These are the activations of a small neural network, seen along a few directions. Each row is one input.
In each table, some parts of the input vary, and every possible input appears once, in random order.
Descriptions start from the smaller parts, as in this example, which fits no table here: one of 5 places around a ring, together with either a single point or one of 9 places along a line or (one of 2 separate values, together with one of 6 places along a line).
Shared parts are said once, and a part with two or three values counts as separate values.

Other details of the inputs shift rows strongly along three fixed directions, in all tables alike. That doesn't count.

Table:
r1: [  9.2   1.1   8.8  -0.6   8.8 -26.1 -33.8   7.3   0.3  -9.3  17.9 -15.4]
r2: [  3.1  -8.0 -12.9   7.4 -14.7   4.3  13.4   6.4 -16.6  -2.5   7.6  -0.7]
r3: [  0.8  26.0   6.7  23.6  -7.5  53.4  11.3 -28.0  31.1 -18.5 -11.8  25.2]
r4: [ -2.3 -27.3  -8.9   5.6 -21.9   4.6  -1.4   2.3 -18.1  -6.4  -4.9  -3.7]
r5: [ 18.9  12.8  -2.7  -9.2  14.5 -25.7 -21.5 -15.2  -4.4  -0.6  14.4 -19.0]
r6: [  0.3  53.6  15.5  10.4  23.6  23.7 -26.9 -26.0  32.6 -21.3   6.4  13.3]
r7: [  7.6   9.5  -2.3 -15.5  23.5 -23.3 -20.3   2.5   4.5   4.0  -1.0 -14.5]
r8: [ -6.0   4.8   9.5  -1.3   6.5 -24.4 -23.8  21.6  18.2  -6.0   1.5 -27.8]
r9: [ 19.5 -17.1 -14.2   5.4  -9.7   7.9  28.5  -1.0 -11.1  10.3 -19.2 -10.6]
r10: [ 24.3   9.6  -1.6   2.4  14.1 -22.1  -8.1  15.1  15.4  -0.2  14.9 -31.4]
r11: [ -3.3 -10.2 -19.4   3.4  -7.4   8.8  15.0   9.0 -14.1   8.3  -4.8  -7.3]
r12: [ -8.7 -22.2   5.0  12.6 -33.3  -0.1  -1.1  15.1  -7.2 -12.2  -4.0  -8.1]
r13: [ -8.1  47.3  35.0   2.3  28.6  17.2 -25.0 -11.7  36.0 -11.4 -22.6  11.1]
r14: [-27.0  26.0  17.6  15.5  -4.4  51.3  -1.5  -6.2  30.5 -14.0 -34.3  18.3]
r15: [ 13.7 -29.1  -1.8   3.2 -19.5   7.2  15.3  -3.0  -8.1   1.4 -15.6   1.4]
r16: [ -1.1 -13.8 -18.0   5.3 -10.4   5.2  14.9   6.2 -18.2   3.0  -2.6  -7.8]
r17: [-38.5 -28.7  38.1 -11.1   6.3 -17.3  51.8  31.0  10.9  30.8  48.0  82.0]
r18: [ -0.9 -12.2 -13.7  10.4 -11.2   2.6  10.9   6.5 -19.6  -0.6   0.3  -2.7]
r19: [-10.9  38.3  -8.8   6.1  20.2  50.2  18.8 -21.5  14.8   1.9 -38.9  25.3]
r20: [ -4.1 -23.6 -11.1   3.4 -19.4   7.2  -0.6   5.0 -14.9  -1.2  -7.1  -5.0]
r21: [ -1.0   5.2  10.3 -12.4  15.1 -26.7 -17.1  14.8  13.0   5.2  -9.6 -24.9]
r22: [ -2.3 -15.6 -17.7   5.9 -20.7   7.4   6.9  -5.0 -12.3  -0.4   5.4  -6.5]
r23: [ 13.5  17.8 -10.2 -18.3  32.4 -21.0  -7.5   4.2  -1.7  17.8   1.0 -25.2]
r24: [-15.3  45.8  31.9   6.7  22.4  22.4 -26.6  -4.2  45.1 -18.6 -12.3   6.4]
r25: [ 20.2  -2.9  12.0   0.4   5.6 -23.3 -21.1  12.2  17.4  -8.5  17.0 -21.2]
r26: [  2.4 -32.6   6.4  15.6 -35.7   2.1   8.4  16.9   6.5 -10.9 -14.5 -20.3]
r27: [-25.8  24.8  23.3  22.8  -7.7  46.5  -5.6  -8.2  25.9 -22.7 -29.4  25.3]
r28: [  8.3  -5.2 -15.2  -3.1  -6.0   6.2  21.1  -4.9 -23.1   7.0  -5.0   3.7]
r29: [ -5.9 -11.0 -19.7   8.5 -17.4   4.1   7.1  -2.4  -5.6  -4.8   3.4  -3.9]
r30: [  2.5 -21.3  -4.2   7.9 -25.6   4.6  -3.1   2.4 -17.3 -11.3   5.5   3.5]
r31: [ -1.3 -10.1 -24.1  -0.3 -10.7   6.2  14.3 -12.9 -13.7   4.2 -10.8  -0.7]
r32: [ -9.8 -28.9   3.1  -2.0 -22.8   0.9  10.6   6.7 -14.7   5.1 -26.7  -9.1]
r33: [ 10.5   7.3   2.1 -20.0  22.4 -22.0 -21.3  -0.1   0.4   9.7   2.8 -16.2]
r34: [-10.3 -23.9  -0.3  -3.3 -20.2   4.6  10.1   8.4 -10.1   9.6 -30.2 -12.8]
r35: [ 18.0  15.7  -5.6 -11.2  28.2 -27.1 -12.6   1.0  -8.2   8.5   5.0 -22.1]
r36: [  2.1 -22.5  -6.5   0.7 -13.9   4.6   1.8  -8.8 -26.7   0.0 -14.8   8.3]
r37: [  3.9   6.2  -1.1  -4.3  13.9 -23.0 -27.1  11.4   9.5  -6.0   9.4 -20.3]
r38: [ -2.4 -22.3   4.6   2.6 -27.3   1.0   7.7   6.1 -14.4  -1.3 -16.4  -4.2]
r39: [ 16.7  11.4  -4.5 -16.0  17.2 -24.6 -16.0 -14.3  -2.3   4.2  15.0 -20.4]
r40: [  5.0 -11.7 -11.2   9.7 -27.2   4.1   3.8  -7.7 -14.4 -11.0  15.8  -0.5]
r41: [ 18.3   9.0   7.2 -15.1  15.4 -23.1 -24.2  -3.8  -2.0  -0.7  14.7  -8.8]
r42: [ -4.8  -6.1 -22.6   6.7  -5.4   5.5  13.1  10.1  -8.0   2.7  -7.6  -8.1]
r43: [-43.3  -8.7  11.7 -22.5  32.0 -12.7  57.6  19.2 -15.2  43.3  59.3  96.6]
r44: [  0.2 -23.5  -9.1  -6.3 -12.1   6.4   7.7  -8.0 -24.0   5.0 -15.7   5.6]
r45: [  5.3  24.6   7.0  14.0  -1.5  53.6  21.5 -37.9  23.0  -7.4 -22.2  32.5]
r46: [-27.6  10.6  21.3 -17.3  33.8 -37.6   7.6  15.9  11.3  18.4  83.9  59.0]
r47: [ 14.6  14.0  -7.7 -16.4  18.6 -21.2 -15.4 -11.5   1.1   9.1  10.9 -22.6]
r48: [ 22.0  16.9  -2.1 -12.1  10.6 -22.5 -17.8 -15.0  -1.1  -2.1  21.6 -15.6]
Each input here is: one of 2 separate values, together with one of 4 places along a line, together with either a single point or one of 5 places along a line.
Question: Changing only the choice among 2 separate values turns r27 into r13. The same change can be made to r14. Which row results?
Answer: r34
Question: Changing only the choice among 2 separate values turns r28 into r2. The same change can be made to r47. Which row results?
Answer: r22
Question: Start at r19 and move only the place on the line of 5, one step at a time. The first step leads to r23. Which rows follow, in order?
Answer: r43, r35, r28
Question: Change only the choice among 2 separate values in r32. List by row number the other rows that result.
Answer: r24
Question: Change only the choice among 2 separate values in r42. List by row number the other rows that result.
Answer: r19
Question: Which other rows agree with r47 in the choice among 2 separate values and the place on the line of 4? List them by row number.
Answer: r5, r31, r39, r45, r48
Question: Change only the place on the line of 4 in r17. List by row number the other rows that result.
Answer: r9, r15, r45

Table:
r49: [  7.5 -61.1 -23.1  -7.6 -28.1 -58.6   1.6  29.2 -39.1  11.2  15.1 -45.3]
r50: [ -9.1 -16.4  -3.8   6.7 -25.8  15.3  13.4  -5.5  -5.0  -4.0  -7.5   9.3]
r51: [-0.3  9.9 -2.3  0.1  6.4 -2.2 -2.7 -3.9  8.1 -1.7 12.5 -0.7]
r52: [ 5.7  8.4  5.7 -6.4 11.3 -3.1  2.2 -4.8  4.4  6.8  3.0  2.3]
r53: [ 2.1 12.0  0.2  3.2  9.7 -0.8 -1.5  4.9  3.3 -0.9  8.3  0.6]
r54: [-1.3  9.9 -2.7 -0.6 11.1 -4.9 -2.6 -3.2  4.6  0.2  3.7  0.3]
r55: [ 5.7  9.2  1.2 -6.0 13.5 -1.4  2.5  1.6  4.7  5.6  1.0  0.4]
r56: [ 5.2  6.2  5.3 -2.7 11.5 -5.4 -1.4 -5.4  5.3  2.6  3.5  6.3]
r57: [-13.4 -18.6  -6.3  -1.0 -17.5  17.1  13.3  -2.5 -18.5   4.9 -14.3  13.2]
r58: [ 0.6 11.6 -2.9 -3.5 12.9 -0.6  1.7  2.3  5.4  6.6  3.4 -1.6]
r59: [ -5.5 -15.9   0.0   9.9 -18.4  17.1  15.6   6.8  -9.5  -3.0 -11.7  12.5]
r60: [  3.9 -16.8  -7.7   7.5 -20.5  17.0  15.1 -10.3  -8.5  -1.5  -8.2   5.4]
r61: [-5.0  5.6  3.1  0.7  9.9 -4.2 -5.8  6.6  9.7  0.2  0.3  0.8]
r62: [ 2.7 12.7  5.0 -0.5  5.9 -4.6 -2.2 -2.7  1.9 -2.0  8.7  3.6]
r63: [ 1.4  9.7  1.0 -3.5  8.5 -7.2 -2.8 -6.3  4.2  0.7  3.4  4.1]
r64: [-2.3  9.0 11.2  0.6  1.3 -5.3 -6.4  2.1  5.4 -4.0  4.5  1.6]
r65: [-3.6  8.4  7.8 -7.1  5.0 -5.6 -3.1 -1.2  6.9  3.2 -1.0 -2.4]
r66: [-4.9  8.4  3.5 -3.1  9.6 -1.1 -2.4  7.3  9.4  5.2 -0.3 -3.1]
r67: [-6.2  6.5  4.4  0.8  2.4 -2.5 -6.5  0.8 12.3 -3.7  9.2 -1.8]
r68: [-6.2  9.6  7.9  3.4  3.9 -3.5 -5.9  5.8  5.9 -4.1  5.7 -0.7]
r69: [ 1.9 12.1  1.4 -7.5  8.5 -4.8  0.7 -5.7  3.4  4.8  3.0 -0.1]
r70: [-12.5 -20.6  -6.9   3.1 -17.4  12.7   8.2  -3.3 -17.4   0.2 -14.3  15.0]
r71: [ 1.1  3.1  7.6 -1.1  5.6 -0.8 -5.1  4.8 13.4 -2.8  6.9  3.2]
r72: [-0.7 13.1  1.6  2.1  8.7 -3.1 -1.6  0.7  2.3 -2.3  9.9  0.7]
r73: [ 46.7  20.8 -27.4  18.0 -21.6  41.0 -46.8 -40.3   2.7 -37.8 -76.1 -87.3]
r74: [ 0.1  3.7  7.3 -1.8 11.0 -4.4 -5.2  5.9  9.9 -0.9 -2.1  3.6]
r75: [-12.4 -15.5  -5.9   9.0 -18.6  16.9  15.2   4.0  -1.8  -0.5  -2.3  13.1]
r76: [-11.6 -13.7  -3.3  11.8 -18.7  16.2  15.7   8.6  -9.0  -1.2  -7.4  12.4]
r77: [ 3.7  9.2  0.8 -2.3  3.1 -3.4 -3.8 -7.3  7.3 -1.6 10.4  1.1]
r78: [-3.9  5.8  7.2 -2.9  4.9 -7.8 -6.4 -2.0  7.6 -1.7 -0.8  2.1]
r79: [ 25.4 -34.9 -21.5 -11.5  -7.0 -63.2 -15.4  26.4 -21.5   9.3  31.3 -56.8]
r80: [ -0.3 -13.6  -6.5   9.1 -14.8  17.2  20.0   1.7 -14.0  -1.5  -8.0  12.5]
r81: [-8.4  8.9  4.9 -4.4  8.3 -2.8 -1.7  2.7  7.8  3.6  1.3 -2.7]
r82: [ -3.5   8.2   8.7  -1.5   5.7  -1.3 -13.2   2.5  -1.3  -4.5   4.7   5.5]
r83: [ 3.2  5.1 14.8  1.1  4.2 -4.0 -6.2  2.8  6.3 -2.4  3.7  1.3]
r84: [ 5.5  6.8  0.5 -2.0 13.8 -4.1 -1.6  0.7  5.6  0.9  1.1  3.6]
r85: [-2.5 12.3 -1.4 -5.0 11.9 -2.4  2.1 -2.0  4.2  5.1  5.3 -0.8]
r86: [ -0.1 -15.6  -9.6   7.2 -15.7  18.2  18.5  -3.2  -7.2  -1.0  -4.8  12.0]
r87: [ -7.7 -19.2   0.8   1.9 -17.3  14.5  20.4  -2.0  -9.5   6.1 -13.7  12.1]
r88: [ -7.8 -14.2 -12.9   6.8  -9.6  10.0  19.0   1.2 -10.8   4.6  -5.1  13.6]
r89: [ 2.2 11.1  2.4 -2.0  9.5  0.1 -9.1 -2.7 -4.6 -2.6  7.7  5.4]
r90: [ 0.6 10.3 -0.3 -9.4 13.4 -1.2 -6.0 -5.1 -2.9  5.7  3.9  3.0]
r91: [ 0.9  7.7 -1.5 -4.9 12.4 -3.9 -9.8 -6.0 -2.3  1.2  2.9  5.3]
r92: [-0.3  2.7 12.0 -2.5  8.9 -5.9 -4.7 -0.7  9.2  0.8  0.5  6.0]
r93: [  2.6 -14.8  -3.9   9.1 -18.8  15.9  17.5  -5.4 -14.8  -1.4  -9.9   8.4]
r94: [ -3.2   4.5   5.1  -4.6   4.3  -1.2 -13.9  -1.9   5.1  -3.8   9.2   4.2]
r95: [ 3.3  2.1 11.0 -1.1  2.3 -2.3 -6.8 -2.3 12.4 -2.3  6.3  0.2]
r96: [ 0.7  6.1  7.5 -5.7 10.2 -1.5 -1.9  6.5  8.8  3.9 -3.1 -1.2]
Question: Changing only one part turns r65 into r50. The same change can be made to r85. Which row results?
Answer: r51
Question: Changing only one part turns r60 into r52. The same change can be made to r95. Which row results?
Answer: r87
Question: What is each input in this table made of?
Answer: one of 2 separate values, together with one of 4 places along a line, together with either a single point or one of 5 places around a ring
Question: Start at r86 and move only the place on the line of 4, one step at a time. The first step leads to r80. Which rows follow, in order?
Answer: r84, r55
Question: Start at r78 and move only the place on the ring of 5, one step at a time. The first step leads to r49. Which rows follow, in order?
Answer: r61, r74, r92
Question: Change only the choice among 2 separate values in r90. List by row number the other rows that result.
Answer: r57
